Each row below holds a small network's activations on one input, seen along a few directions.
In each table, some parts of the input vary, and every possible input appears once, in random order.
Descriptions start from the smaller parts, as in this example, which fits no table here: one of 2 separate values, together with either a single point or one of 9 places along a line or (one of 6 places along a line, together with one of 8 places around a ring).
Shared parts are said once, and a part with two or three values counts as separate values.
In the rows, 128 means zero.

Other details of the inputs vary at random and push rows far along two fixed directions, the same in every table; ignore that.

A family of inputs:
R1: [126  79 157 103 194 203 171 148 144 205  86]
R2: [121 148 112 110 132 161 116 109 121 115 155]
R3: [150 142 105 145 108 137 104 138 121 154 141]
R4: [162 126  96 133  87 124 103 134 119 115 122]
R5: [115 110 123 137 153 109 164 131 130 124 103]
R6: [176 157 117  97  90 218 108 121 134 124 203]
R7: [ 73 138 160 150 159  24 125 134 132  92  89]
R8: [151 143 100 134 101 117 130 122 120 118 149]
R9: [122 135 106 170  98  51 102 141 104  83  88]
R10: [115 134  96 156 108  73 107 136 113 110  91]
R11: [ 98  76 149 108 173 169 167 146 117 169  58]
R12: [ 24  85 214 136 228  79 194 130 149 137  21]
R13: [101  94 160  59 187 198 157 121 139 190 125]
R14: [187 127  73 100  84 206 114 112 133 137 207]
R15: [132  93 157  95 168 192 181 125 126 183 124]
R16: [187 120 113 105 116 206 119 137 137 177 156]
R17: [144 123  94 126 107 128 113 132 126 131 110]
R18: [121 107 155  72 177 240 158 120 138 159 135]
R19: [161 134 142  83  83 210 113 112 145 158 182]
R20: [130 164 130 136  92  59  86 128 127  93 161]
R21: [104 144 114 195 123  11 120 126 120  61 122]
R22: [ 98 130 141 112 168 155 142 117 126 120 120]
R23: [149 135  91 146  99 115 113 118 129  97 169]
R24: [ 97 118 169 115 146 135 141 118 146 138 107]
R25: [ 18  78 213 131 238  87 201 129 149 148  15]
R26: [118  99 172  71 187 240 171 131 139 160 124]
R27: [112 146 157 139 124  67 118 139 137 108 134]
R28: [172 143  97 126  87 156 109 112 119 126 198]
R29: [137 139 129 179 122  63 111 148 123 105 102]
R30: [141 126  95 137 116 122 134 125 131 109 144]
R31: [151 159 100 168  87 100  88 138 109 122 144]
R32: [141 190 119 170  41  55  78 120 135  71 170]
R33: [ 92 141 140 129 143  64 114 124 129 107 120]
R34: [136 132 132 167 122  93 114 148 115 123 109]
R35: [180 149 100 120  80 160 110 112 112 134 200]
R36: [193 122  79  92  79 198 103 124 129 153 156]
R37: [103 149 126 184 130  12 138 130 111  82  96]
Each input here is: either one of 10 places around a ring or (one of 2 separate values, together with one of 6 places around a ring) or (one of 3 separate values, together with one of 5 places along a line).
A walk changes only the place on the ring of 10. It starts at R37 and steps to R8. List the rest of the walk in order.
Answer: R5, R30, R14, R23, R21, R28, R35, R15

A family of inputs:
R38: [140 147 100 161 104  81 105 133 115 100 129]
R39: [130 148 123 130 108 107 114 118 129 111 161]
R40: [ 86  69 191  62 217 220 192 129 148 195  88]
R41: [103 107 159 103 167 145 157 124 139 150 118]
R42: [104 123 140 165 140  58 133 144 126 112  76]
R43: [102  76 177  64 199 217 182 125 146 191 109]
R44: [172 125 102 104  95 188 115 122 130 149 167]
R45: [131  96 139 100 153 192 153 131 130 178 112]
R46: [109 159 137 162 120  59 118 123 128  83 132]
R47: [148 110 117 101 127 189 140 124 127 154 139]
R48: [133 141 137 109 118 162 118 119 133 127 158]
R49: [112 125 133 160 132  67 131 140 126 110  88]
R50: [ 95 121 135 162 149  63 143 136 122 105  77]
R51: [214 162  62 110  42 193  68 118 115 145 218]
R52: [168 141  97 128  80 138 101 127 124 124 159]
R53: [130 134 106 143 116 109 125 125 123 107 128]
R54: [125 125 119 149 138 101 132 138 121 115 107]
R55: [116 121 129 155 147  90 134 143 121 121  93]
R56: [ 88 150 152 168 140  46 127 128 129  79 107]
R57: [163 131 102 112  95 176 112 122 122 148 159]
R58: [170 144  99 127  77 144  94 130 124 139 159]
R59: [161 152  85 145  88 119  98 124 118 105 162]
R60: [ 85 124 164 145 168  78 155 130 135 112 100]
R61: [123 137 143 106 129 157 124 121 135 129 143]
R62: [ 92 135 153 128 149 102 130 126 134 112 110]
Describe the family of inputs behind these rows.
Answer: either one of 10 places around a ring or (one of 3 separate values, together with one of 5 places along a line)
Which other rows does R54 become when the choice among 3 separate values takes its other values? List them by row number.
Answer: R47, R52
Which other rows does R49 become when the place on the line of 5 takes its other values? List them by row number.
Answer: R42, R44, R52, R58

A family of inputs:
R63: [200 152  68 128  64 163  86 131 115 108 194]
R64: [ 90  52 176 124 225 151 216 155 135 181  44]
R65: [ 51 121 187 132 217  80 167 118 145 114 105]
R66: [ 91 118 131 179 171  32 144 147 122  67  56]
R67: [ 68 156 149 144 162  25 124 108 138  75 139]
R68: [147 101 191  70 124 219 131 130 161 201 134]
R69: [189 167 137  88  53 180  65 130 120 184 193]
R70: [117  66 141 113 195 191 188 146 125 190  71]
R71: [116 150  79 193 105  18  95 130 100  58  80]
R72: [206 180  45 152  36 120  63 129 109  90 203]
R73: [109 131 112 177 148  36 135 146 115  72  71]
R74: [189 138  61 131  48 150  92 114 118 142 173]
R75: [137 165 139 121  75 110  60 141 120 153 132]
R76: [ 87  94 132 150 196  96 169 146 124 122  35]
R77: [204 157  40 129  41 179  68 118 101 123 189]
R78: [128 135 133  47 112 200 127  88 141 134 209]
R79: [181 164  47 172  37  75  69 120  99  94 162]
R80: [135 138 131  45 107 225 134  89 141 133 208]
R81: [141  72 121  96 161 223 164 135 117 195  99]
R82: [103 204 128 197 105  24  93 115 120  34 160]
R83: [ 91  84 146 156 181  86 184 146 134 153  46]
R84: [115 113 130 173 144  54 145 147 121  99  90]
R85: [186 138 160  79  78 208 100 124 141 195 185]
R86: [121 199 122 160  87  88  92 106 129  52 190]
R87: [ 42 109 188  93 215  90 176 111 148 123 105]
R88: [193 113  92  98  99 223 120 132 120 156 184]
R89: [155  76 122  92 156 225 170 135 128 206 115]
R90: [ 95 196 128 178  92  35 100 103 126  23 158]
R91: [ 61 103 194  83 197 175 191 108 147 126 106]
R92: [ 64 161 168 179 173  30 134 123 131  66 117]
R93: [165 166 111  98  44 167  40 131 136 158 166]
R94: [133  72 146 108 170 181 186 140 144 187  98]
R95: [113  92 193  75 152 207 134 143 168 201  89]
R96: [115 113 131 173 135  54 147 141 130 104  94]
R97: [157  81 126  93 161 229 169 141 126 189 128]
R98: [113 132 102 181 140  60 128 143 114  99  79]
Describe the family of inputs behind these rows.
Answer: either one of 6 places around a ring or one of 10 places around a ring or (one of 4 places along a line, together with one of 5 places along a line)
Which other rows does R76 become when the place on the line of 4 takes its other values? List them by row number.
Answer: R66, R71, R73
A walk changes only the place on the ring of 10. It starts at R92 and steps to R82. List the rest of the walk in order.
Answer: R86, R90, R91, R80, R78, R87, R67, R65
